Each row has a name. Each question is about the rows just above it.

[140 198 128 132  85 139 151  95  90 158 100 106 127 128 102 154  96  94
  77 120 190 138 142 130 134  92 114 147 127  70] = K804
[103  98  84  94 154 142  99 130 160  96 118 162 128 151 186  76  95 155
 127 148  71  95 142 138 119  92 141 127 126 125] = K114
[103  98  84  94 154 142  99 130 160  96 118 162 128 138 186  76  95 155
 190 137  71 111 113 138 119 148 141 127 125 125] = K696
Whose row is [103  98  84  94 154 142  99 130 160  96 118 162 128 151 186  76  95 155
 127 148  71  95 142 138 119  92 141 127 126 125]?  K114
[140 198 128 132  85 139 151  95  90 158 100 106 127 128 102 154  96  94
  77 120 190 138 142 130 134  92 114 147 127  70] is in which row?  K804

[127 128  93 116 113 113 140 121 140 112  94 156 145 166 154 144 144  79
 147  98  95 112  84  80 106  91] = K523
[127 132 122 120 140 132 144 126 133 131 123 119 125 132 130 124 135 124
 120 135 126 135 128 129 126 133] = K108
[ 80 152 134  87 174  77 174 173 184 100  75 139 106 153 146 116 107 100
 170 105  80  82 113  84 140 124] = K397
[131  84 114 159 116 120  89 131  93  95 110 148 148 132 124 157 123 130
 138  95 113 116 111 117 123 123] = K624
[130 157 117 128 123 126 125 136 126 116 118 136 135 140 130 132 135 121
 135 147 130 126 113 120 126 123] = K369
[148  60 105 192  96 123  61 132  73  81 107 180 179 148 138 191 133 130
 139  73 173 114  96 103 116 120] = K960
[131  84 114 159 116 123  89 131  93  95 110 148 148 132 124 157 123 130
 138  95 113 116 111 117 123 123] = K991
[124 122 129 129 123 123 118 125 122 124 127 125 124 120 121 125 120 130
 126 123 127 122 128 128 127 125] = K988
[109 130 152 123 144 116  85 138 130 126 132 112 106 102 103 113 102 148
 126 132 129 116 150 150 148 129] = K743
Whose row is [131  84 114 159 116 123  89 131  93  95 110 148 148 132 124 157 123 130
 138  95 113 116 111 117 123 123]?  K991
Whose row is [130 157 117 128 123 126 125 136 126 116 118 136 135 140 130 132 135 121
 135 147 130 126 113 120 126 123]?  K369
Whose row is [109 130 152 123 144 116  85 138 130 126 132 112 106 102 103 113 102 148
 126 132 129 116 150 150 148 129]?  K743
The one value in K397 and K988:  [124]

[134 173 194 183  80  80] : K892
[109  97  80 167 135 184] : K383
[ 98  97 143 167 194 184] : K634
Shared by K892 and K383:  [80]
Shared by K634 and K892:  [194]
The one value in K383 and K892:  [80]
Shared by K892 and K634:  [194]

[ 88  71  69 160  84 147  61 171 181 158  85 178 127 181 166 178 160 176
 173 167 145] = K565
[143 141 125 139 143 125 131 113 116 136 144 135 141 111 117 114 135 135
 114 135 121] = K435
[102 106 131 110 100  99 115 150 142 107 125 135 102 136 142 146 108 139
 139  68 103] = K670
[146 107 104 141 144 152 124  98 112 154 123 123 157 119 116 106 156 120
 112 108 151] = K342
[128 123 142 127 127 121 128 134 129 141 108 111 138 140 159 136 141 113
 129 106 124] = K135
[130 135 140 124 108 130 139 132 129 119 136 126 121 126 123 112 118 126
 131 130 129] = K916
[123 121 120 132 124 130 119 130 130 131 120 130 128 131 130 130 131 130
  69 127 128] = K979
[ 82  97 129  95  89 170 128 164 160  94  74  98  77 159 128 159  92  92
 173  90 178] = K841
Which value is in both K979 and K841?  [128]
The row with [128 123 142 127 127 121 128 134 129 141 108 111 138 140 159 136 141 113
 129 106 124] is  K135
Shared by K670 and K979:  [131]

[102 115 143 143 163 134 154 137 153 130  93 129 115 124 157 173 120 129
 111 113 125 114 134 122 136 137 132 107 100 139 120 160 126 129  84 133
 130  99 124 123 131 122 137 138 146  94 143 125 140 113 116] -> K43
[102 130 143 143 163 134 154 137 153 130  93 129 115 124 157 173 120 132
 111 113 129 114 134 122 136 145 132 107 100 139 120 160 126 113  84 133
 130  99 124 123 155 154 137 138 146  94 143 125 140 120 116] -> K702
[102 115 143 143 163 134 154 137 153 130  93 129 146 124 157 173 120 132
 111 113 125 114 134 122 136 145 132 107 100 139 120 160 126 113  84 133
 130  99 127 123 130 122 137 138 146 134 112 116 151 114 121] -> K514
[102 115 143 143 163 134 154 137 130 130  93 129 115 124 157 173 120 132
 131 113 125 114 134 122 136 145 132 107 100 139 120 160 126 113  84 133
 130  99 127 123 131 122 137 138 146  94 143 125 140 120 134] -> K554
The row with [102 130 143 143 163 134 154 137 153 130  93 129 115 124 157 173 120 132
 111 113 129 114 134 122 136 145 132 107 100 139 120 160 126 113  84 133
 130  99 124 123 155 154 137 138 146  94 143 125 140 120 116] is  K702
Whose row is [102 115 143 143 163 134 154 137 153 130  93 129 115 124 157 173 120 129
 111 113 125 114 134 122 136 137 132 107 100 139 120 160 126 129  84 133
 130  99 124 123 131 122 137 138 146  94 143 125 140 113 116]?  K43
The row with [102 115 143 143 163 134 154 137 153 130  93 129 146 124 157 173 120 132
 111 113 125 114 134 122 136 145 132 107 100 139 120 160 126 113  84 133
 130  99 127 123 130 122 137 138 146 134 112 116 151 114 121] is  K514

[104 150 159 119 113 155 112 138 126 157  92 114 153 132 104 152 154 118
 136 179 171 149  88 137 126] : K304
[154 138  90 140 168 138  76 153 117 140 121 130 182 128 159 121 155 156
 111 136 167 154 167 106 167] : K399
[109 156  90 140 168 138  76 153 117 140 121 130 160 128 159 138 148 129
 155 172  99 117 110 134 146] : K241
[109 138  90 140 168 138  76 153 117 140 121 130 182 181 146 129 143 182
 160 150 162 105 112 135 143] : K287
[109 138  90 140 168 138  76 153 117 140 121 130 182 129 146 129 143 130
 160 150 162 105 112 137 109] : K808
The row with [109 156  90 140 168 138  76 153 117 140 121 130 160 128 159 138 148 129
 155 172  99 117 110 134 146] is  K241
[154 138  90 140 168 138  76 153 117 140 121 130 182 128 159 121 155 156
 111 136 167 154 167 106 167] is in which row?  K399
Whose row is [104 150 159 119 113 155 112 138 126 157  92 114 153 132 104 152 154 118
 136 179 171 149  88 137 126]?  K304
Whose row is [109 138  90 140 168 138  76 153 117 140 121 130 182 181 146 129 143 182
 160 150 162 105 112 135 143]?  K287

[ 94 144 127 120 123 101 156  91 117 140  82 131 150] -> K393
[180 119 162 158 117 134  92 108 134 143 135 123 119] -> K333
[120 142 125 140 101 136 124 134 101 164 116 109  95] -> K467
Shared by K333 and K467:  [134]
Whose row is [ 94 144 127 120 123 101 156  91 117 140  82 131 150]?  K393
[180 119 162 158 117 134  92 108 134 143 135 123 119] is in which row?  K333
The one value in K467 and K333:  [134]

[140  93 184 152 174 189 166  92 102 109] = K261
[110 110 141 122 137 147 154 156 104 131] = K975
[102 128 127  84 157 136 154 183  96 100] = K577
[149 134 151 170 162 139 109 114 132  99] = K485
[146 114 103 128  94 156 126 131 107 179] = K10
[146 110 103 128  94 156 105 128 107 179] = K736
[183 110 141  90 137 147 154 156 104 156] = K564
[149 119 132 138 128 161 107 112 114 137] = K425
[ 91 125 144 100 129 132 151 153 114 112] = K266
[152 114 103 128 154 156 105 127 107 179] = K201
Which row holds [146 110 103 128  94 156 105 128 107 179]?  K736
Which value is in both K577 and K266?  [100]
Which value is in both K10 and K485?  [114]
Which value is in both K201 and K266?  [114]
Shared by K425 and K564:  [137]
Shared by K485 and K10:  [114]
Which value is in both K975 and K425?  [137]

[155 162 197 147 130] : K110
[186 129 155 136 161] : K438
[155 185 186 162 147] : K152
Which value is in both K438 and K110?  [155]
Which row holds [155 162 197 147 130]?  K110
Shared by K110 and K438:  [155]

[108 138 152 171 122 117  87 130] : K605
[119 142 150 158 112 144 150 122] : K669
[107 140 123 125 143 139 113 141] : K365
[125 119 130 138 111 132 151  85] : K838
[119 109 150 164 141 123 121 163] : K101
Shared by K838 and K365:  [125]
The one value in K838 and K101:  [119]
The one value in K101 and K838:  [119]
Whose row is [125 119 130 138 111 132 151  85]?  K838
Shared by K669 and K605:  [122]
Which row holds [108 138 152 171 122 117  87 130]?  K605
The one value in K669 and K838:  [119]

[135 138 125 148 107 109 153 136 120 149 143 138 135 136 119]  K708
[136 137 125 148 107 109 135 136 123 149 136 138 137  66 119]  K417
[135 136 125 148 107 109 153 136 120 109 143 138 103 144 121]  K793
Whose row is [135 138 125 148 107 109 153 136 120 149 143 138 135 136 119]?  K708
Whose row is [136 137 125 148 107 109 135 136 123 149 136 138 137  66 119]?  K417

[128 129 151 137 128 127 112 143 137 179 121 133 125 131 111 131 128 135
 144 143  94 148 140 144 128 138 137 135 129] -> K650
[128 124 110 123 145 137 133 134 108  68 174 105 140 131 139 126 132 137
 121 137 123 116 130 144 144 133 131 141 123] -> K492
[128 124 110 123  99 137 133 134 128  68 174 105 135 131 139 126 128 137
 121 137 123 116 130 144 144 133 131 141 123] -> K411
[159 131 142 135 145 131 111 148 134 196 126 118 128 138 118 125 128 129
 140 146  91 153 138 144 125 151 149 136 118] -> K284
[128 129 151 137 128 127 112 143 137 179 121 133 125 131 111 131 128 135
 135 143  94 148 140 144 128 138 137 135 129] -> K191
[117 105 125 127 143 121 144 114 147  82  98 138 128 125 133 128 130 108
 132 109 161 120 102 144 116 118 122 128 138] -> K483
Whose row is [128 124 110 123  99 137 133 134 128  68 174 105 135 131 139 126 128 137
 121 137 123 116 130 144 144 133 131 141 123]?  K411

